These are the activations of a small neural network, seen along a few directions. Each row is one input.
In each table, some parts of the input vary, and every possible input appears once, in random order.
A made-up example of a description, with smaller parts first: one of 2 separate values, together with either a single point or one of 11 places around a ring or (one of 4 places along a line, together with one of 5 places around a ring).
Shared parts are said once, and a part with two or three values counts as separate values.
In the rows, 128 means zero.

Other details of the inputs shift rows strongly along two fixed directions, in all tables alike. That doesn't count.

A family of inputs:
row 1: [116 115 113 157 141 126 126 154 178 156 104  52 145 166 141]
row 2: [108  98 125 152 149 133 121 159 180 143 109  55 125 176 148]
row 3: [116  82 158 111 141 147 149 161 162 154 112 121 146 155 143]
row 4: [154 141 169 144 159 122 125 107 102 132 141 125 111  96 133]
row 5: [100 154  81 117  85 118 121 110 122 110 136 157 147 125 103]
row 6: [145  93  68  64  97 152 152 227 163 156  78 103 152 196 145]
row 7: [124  97 204 157 170 130 137 108 136 129 140 133 117  98 149]
row 8: [115 120 135 133 124 125 133 119 133 118 132 144 133 114 131]
row 9: [121 125 187 149 154 127 130  89 120 134 148 143 124  99 127]
row 10: [137 191  57 118  84 108 107 104  83  95 140 157 121 105  99]
row 11: [ 99 146  71 118  81 116 122 118 125  96 133 157 141 122 111]
row 12: [114  97 175 135 150 135 136 122 139 124 135 134 121 119 143]
row 13: [153 104 149 105 143 147 143 160 133 155 114 110 124 151 142]
row 14: [116  76  63  76  83 148 164 224 191 152  73 115 181 191 146]
row 15: [123 122 187 197 187 120 108  99 148 140 139  66 107 124 145]
row 16: [160 146 180 137 163 131 124 101  94 145 144 129 109 102 126]
row 17: [108 177  58 144  76  97 117  94 114  95 137 169 153  95 100]
row 18: [109 110 188 190 191 124 102 102 150 123 142  75  89 133 145]
row 19: [101 145 126 136 115 120 116  90 114 103 149 163 124 109 110]
row 20: [146 130 183 131 161 139 119  99  97 125 150 135  90 117 127]
row 21: [129 160  70 101  89 124 113 126 101 106 133 145 119 140 105]
row 22: [ 94 169  52 163 100 102  92 109 139  99 132  94 125 143 108]
row 23: [158 104  98  84 115 150 154 200 151 169  87 104 154 176 140]
row 24: [ 97 173  26 111  51 107 119 115 120  98 130 166 161 125  92]
row 25: [148 138 175 129 157 134 120 101  96 132 148 131  99 114 125]
row 26: [ 98 137 112 139 112 114 116  98 119  83 147 162 118 102 118]
row 27: [148  98 144  92 143 153 141 172 138 156 110 110 124 169 139]
row 28: [118 151 110 150 111 108 125  96 117 105 139 159 139  90 116]
row 29: [103 175  57 168 101 101  95 105 138 107 131  91 131 136 109]
row 30: [117  93 205 152 171 132 133 109 136 122 143 134 111 103 148]
row 31: [151 148 131 120 131 128 130 124 108 146 129 122 130 120 122]
row 32: [139 110 221 159 177 135 143  95 128 158 141 131 129  98 140]
row 33: [ 98 135 118 171 145 114  97 112 148 111 136  81 108 145 128]
row 34: [120 178  55 114  84 108  98 108  88  75 146 161 108 117 100]
row 35: [142  93  55  58  87 155 155 229 166 159  75 103 159 208 137]
row 36: [146 105 172 122 159 144 129 133 118 123 132 124  91 131 143]
row 37: [157  97 139 109 143 142 144 181 144 152 104 108 131 152 152]
row 38: [133 105 166 141 147 132 149 130 147 151 120 126 147 115 142]
row 39: [152 100 160 110 152 146 140 158 130 146 118 112 112 141 148]
row 40: [137 104 196 143 165 137 152 121 145 173 125 120 149 118 139]
row 41: [134 167  72 104  89 122 116 126 100 116 131 142 127 132 106]
row 42: [159 107 145 100 143 149 145 173 138 170 105 107 137 161 141]
row 43: [102 176  74 128  81 108 113  89 107 103 145 168 145 107  93]
row 44: [108 118 140 129 125 128 131 116 133 122 136 142 133 122 126]
row 45: [123 128 139 140 125 124 136 113 133 136 130 141 147 114 125]
row 46: [153 111 199 140 179 135 128 119 112 132 140 120  93 108 148]
row 47: [123 125 145 145 131 122 133 112 130 123 134 144 137 105 131]
row 48: [115  75  64  75  83 150 168 221 194 162  72 112 187 197 141]
row 49: [141 165 126 123 123 124 111  97  87 118 148 146 108 112 109]
row 50: [112 122 149 176 163 121 109 118 156 134 130  66 114 142 140]
row 51: [147  96 159 107 153 147 136 158 131 138 120 113 107 149 147]
row 52: [123  82 143 120 135 139 152 169 167 144 106 120 150 144 152]
row 53: [126 121 173 162 151 119 131  98 127 121 142 145 127  90 136]
row 54: [141 133 127 114 131 131 122 132 109 118 132 132 106 127 129]
row 55: [150 145 137 124 137 127 127 124 107 136 131 125 120 114 127]
row 56: [115 155  80 132  90 111 127 110 120 107 131 158 150 105 111]
row 57: [113  95 168 132 144 138 139 126 145 130 130 136 126 128 139]
row 58: [111 122 141 133 125 126 132 112 131 124 137 142 135 116 126]
row 59: [128 127 140 140 127 125 140 114 132 138 129 140 148 110 126]
row 60: [165 103 193 134 178 139 141 142 124 151 125 109 112 117 154]
row 61: [113  93 175 136 150 137 136 123 141 119 134 138 116 119 144]
row 62: [159 118 147 104 144 145 146 160 131 174 110 104 141 147 135]
row 63: [138 160 114 129 124 114 109 106  92 102 146 144 107 104 117]
row 64: [104 143 115 143 112 111 118  96 118  92 147 158 126  98 119]
row 65: [129 151 106 124 118 119 108 108  94  86 146 151  96 114 116]
row 66: [118 179  15  91  56 116 105 129  98  85 129 163 125 145  89]
row 67: [151  99  56  64  88 152 157 231 167 170  70 102 169 205 139]
row 68: [141 169 121 121 122 122 110 100  87 121 147 144 112 112 107]
row 69: [113 160  78 132  85 111 131 108 126 125 128 152 165 113 103]
row 70: [143 129 170 136 159 128 119 109 102 114 147 130  92 105 135]
row 71: [128 130 186 156 154 125 131  88 121 141 145 144 131  98 127]
row 72: [138 167  79 115  96 118 114 121  99 109 132 147 121 120 111]
Description of these inputs: one of 8 places along a line, together with either a single point or (one of 2 separate values, together with one of 4 places along a line).
The inputs of row 41 and row 66 match in every part but the place on the line of 8. If row 14 is changed in the same way as row 41 into row 66, which row does it become?
> row 61
The inputs of row 64 and row 17 match in every part but the place on the line of 8. If row 54 is changed in the same way as row 64 into row 17, which row does it become?
> row 55
Change only the place on the line of 4 in row 9. List by row number the other rows that result.
> row 7, row 8, row 48
Which other rows agree with row 12 in the place on the line of 8? List them by row number.
> row 3, row 21, row 27, row 30, row 33, row 34, row 44, row 51
Change only the place on the line of 8 in row 65. List by row number the other rows that result.
> row 4, row 34, row 37, row 46, row 60, row 63, row 70
Change only the place on the line of 4 in row 11. List by row number the other rows that result.
> row 5, row 58, row 64
Which other rows agree with row 47 in the place on the line of 8? List them by row number.
> row 15, row 37, row 42, row 45, row 53, row 67, row 71, row 72
Change only the choice among 2 separate values in row 9. List by row number the other rows that result.
> row 49
Change only the choice among 2 separate values in row 52. List by row number the other rows that result.
> row 63

A family of inputs:
row 73: [130 124  93  99 100 132 143 159 138 139 110 141 156 142 125]
row 74: [141 154 142 136 134 119 121 100 100 125 144 138 120  99 121]
row 75: [135 143 106 109 103 123 131 122 103 106 134 168 128 105 120]
row 76: [125  99  98 113 119 138 143 184 172 154  94  88 154 173 142]
row 77: [118  84 102 102 114 142 145 189 171 134  97 111 144 170 148]
row 78: [170 111 223 141 190 139 137 113 103 147 141 124  97  96 150]
row 79: [122 147 144 145 132 121 119  91 112 124 146 142 124 108 116]
row 80: [106 146 122 154 124 110 110  90 116  92 149 141 113  99 121]
row 81: [130 135  90 133 113 122 128 145 142 132 113 113 143 140 127]
row 82: [135 160 125 130 127 119 109  97  90 105 150 145 102 107 114]
row 83: [138 154  96 120 115 120 113 124 103 107 134 138 112 123 118]
row 84: [125 107 156 140 145 130 133 127 137 123 129 131 121 121 141]
row 85: [124 155  99 135 110 117 116 113 118 119 133 132 131 122 115]
row 86: [141 125  96  83  98 141 145 160 124 139 112 148 145 148 122]
row 87: [139 102 202 143 173 141 138 123 137 158 131 109 122 126 145]
row 88: [110 152 100 138 110 116 115 108 125 118 136 125 134 125 113]
row 89: [129 161 119 153 129 112 106  93 104 104 146 135 109 106 116]
row 90: [118 143 142 154 132 117 122  90 119 119 144 143 129 101 119]
row 91: [111 147 103 126 109 122 114 111 118 110 139 138 122 130 112]
row 92: [114 139 142 143 134 121 114  95 114 108 149 140 111 110 121]
row 93: [128 102 223 161 189 136 128  99 131 142 146 108 103 112 145]
row 94: [124  95 114 108 120 142 145 172 161 144 102 121 147 164 138]
row 95: [116 158 127 151 122 114 116  82 111 117 148 145 129 102 109]
row 96: [134 130  93  96 101 134 140 158 133 144 111 130 151 148 123]
row 97: [106 146 101 141 109 114 119 109 130 113 135 136 138 119 115]
row 98: [123 163 122 156 125 111 112  86 109 114 146 133 123 101 113]
row 99: [114 143 101 136 106 115 122 114 125 107 133 148 136 112 120]
row 100: [130  87 239 164 201 139 134 106 139 145 143 106 103 110 155]
row 101: [119 152  92 144 116 113 108 116 123 106 133 117 119 126 119]
row 102: [129 154 106 116 105 122 126 113 108 125 135 152 138 115 111]
row 103: [135 120 153 139 149 132 126 125 130 134 130 116 117 131 135]
row 104: [115 130 141 144 135 125 125 111 134 132 134 120 131 124 125]
row 105: [134  90 107  83 115 149 150 191 154 146  97 125 144 172 140]
row 106: [145  79 189 136 181 147 140 162 156 156 113  82 113 150 163]
row 107: [119 147 136 153 139 117 109  96 115 112 146 118 108 113 122]
row 108: [128  96 104  98 116 147 145 184 163 153  97 107 148 180 138]
row 109: [125 124 112 121 124 131 123 144 137 127 121 110 123 148 131]
row 110: [108 114  86 124 103 124 135 156 159 123 109 120 151 144 133]
row 111: [145 155 138 142 137 116 119 103 100 122 142 135 118  97 123]
row 112: [161  91 247 134 194 148 149 114 113 155 141 137 105  98 153]
row 113: [115 148 104 133 107 118 122 111 122 116 134 148 138 119 113]
row 114: [114 149 124 157 121 109 118  88 116 102 146 149 127  91 119]
row 115: [117 154 101 136 108 118 120 108 122 122 134 134 138 122 111]
row 116: [132  76 194 133 176 150 143 155 161 163 116  85 122 154 157]
row 117: [127 118  99 103 108 131 133 153 129 113 119 144 129 137 130]
row 118: [145 155 104 108 107 125 125 121  96 118 134 152 123 116 115]
row 119: [114 150 101 125 110 122 111 112 116 111 139 131 119 132 113]
row 120: [122 128  80 127 110 123 128 159 153 132 107 101 145 153 131]
row 121: [129 122  92  90 103 139 135 160 131 131 113 137 136 157 122]
row 122: [132 129  83 120 108 126 130 160 145 135 107 113 146 152 129]
row 123: [132 117 119 113 116 129 142 149 134 130 117 140 144 123 135]
row 124: [126  99 115 105 120 144 144 170 158 149 103 117 146 169 135]
row 125: [152 121 163 109 142 141 139 129 109 144 131 139 120 121 132]
row 126: [151  78 199 110 175 157 148 161 141 164 117 105 115 150 155]
What do these inputs look like to the network?
> one of 6 places along a line, together with either one of 3 separate values or one of 6 places around a ring
The inputs of row 110 and row 88 match in every part but the place on the line of 6. If row 99 is changed in the same way as row 110 into row 88, which row does it become?
> row 87
The inputs of row 79 and row 113 match in every part but the place on the line of 6. If row 86 is changed in the same way as row 79 into row 113, which row does it become?
> row 112
Which other rows agree with row 118 in the place on the line of 6? List them by row number.
> row 74, row 76, row 82, row 85, row 98, row 103, row 107, row 109
